A small network was trained on made-up records. Each row is its average activation on records with the value named, seen along a few directions.
Values that are neighbours, or in one group, have similar rows; names and order tell nothing.
In the rows, 500 means zero.
Strong random noise was added to every row along 2 fixed directions; ignore it. To show where, here is one row again and again, with new noise each time:
[554 536 372 479 506 443 521 445 542 573 618 364 555 409 557 533 562]
[561 539 361 470 500 448 540 412 541 599 625 374 549 407 555 538 560]
[624 431 346 521 564 435 597 475 482 509 634 513 467 564 538 542 529]
[641 245 439 684 716 360 484 915 411 115 576 606 415 808 540 498 513]


Field FIKAV:
fesor: [611 564 285 391 465 451 577 201 513 785 630 502 525 305 562 562 512]
pez: [353 419 511 412 534 467 375 641 626 280 416 568 408 489 550 559 598]
nesa: [456 497 726 539 504 592 410 506 472 425 478 420 656 516 484 410 604]
dage: [599 427 552 547 410 567 337 728 458 460 358 581 426 598 421 506 477]
kot: [431 500 578 595 476 530 554 452 503 528 646 652 521 560 503 398 592]
kel: [517 491 472 427 589 641 634 354 462 707 436 615 428 545 397 471 417]
mige: [538 475 501 399 448 655 712 162 387 661 586 608 377 426 359 528 303]
fut: [374 602 516 676 579 430 428 696 454 211 421 556 552 770 514 574 417]
vit: [401 407 552 664 416 420 582 599 413 208 395 603 428 482 442 366 463]
guz: [395 437 516 560 343 415 306 639 489 479 360 424 564 568 479 485 537]
ruzin: [445 718 697 471 492 510 355 562 526 486 377 422 663 412 633 496 384]
nopi: [605 452 555 536 661 466 437 677 447 422 497 414 384 547 526 457 518]
zuka: [459 436 639 387 545 558 531 682 640 454 373 494 457 528 432 518 472]
The values of FIKAV form a star with 6 arms.
Name the neighbours of kot, in listed order.
> nesa
Name the neighbours of ruzin, in listed order.
> kel, fut
Name the neighbours of fesor, in listed order.
> nopi
Name the neighbours of pez, in listed order.
> zuka
Name the neighbours of vit, in listed order.
> mige

Field LUNU:
fabo: [597 361 346 572 677 300 533 676 458 313 544 580 405 553 619 435 594]
zofen: [409 486 382 583 268 392 600 356 408 472 409 718 578 618 495 506 365]
funa: [725 513 231 326 581 480 776 114 519 759 722 679 418 549 610 662 385]
mun: [623 488 571 409 482 691 645 321 401 660 555 541 388 358 417 445 407]
zunav: [316 706 468 543 289 477 494 247 487 526 444 554 577 434 478 532 453]
tofum: [531 330 467 318 520 647 598 438 579 547 368 637 268 578 421 576 449]
tem: [472 261 612 374 598 495 434 861 585 245 331 590 318 664 412 559 518]
zan: [592 356 633 582 625 560 625 491 387 511 569 708 424 690 410 452 449]
pepim: [549 756 434 416 518 558 431 371 537 793 514 352 616 441 521 599 532]
pobeg: [514 359 636 439 583 596 494 643 492 367 398 435 408 490 364 490 450]
ramog: [280 511 699 690 506 512 502 687 456 271 479 511 619 575 483 410 515]
luto: [499 551 341 487 398 392 486 394 633 593 561 320 569 185 595 436 717]
gisal: [711 553 333 534 649 412 579 497 490 574 559 504 422 645 566 583 424]
katok: [613 524 674 586 565 505 289 773 443 451 449 426 586 656 537 508 519]
nenos: [370 546 310 417 318 428 366 336 617 682 695 173 666  58 565 508 689]
baded: [203 692 604 528 326 554 467 341 544 444 470 345 613 390 492 428 541]
devet: [584 566 605 562 502 579 436 464 454 671 528 546 550 563 482 438 462]
The values of LUNU form a star with 3 arms.
Name the neighbours of nenos, in listed order.
> luto
Name the neighbours of tofum, in listed order.
> tem, pobeg
Name the neighbours of zofen, in listed order.
> zunav
Name the neighbours of ramog, in listed order.
> zan, baded
Name the neighbours of katok, in listed order.
> pepim, devet
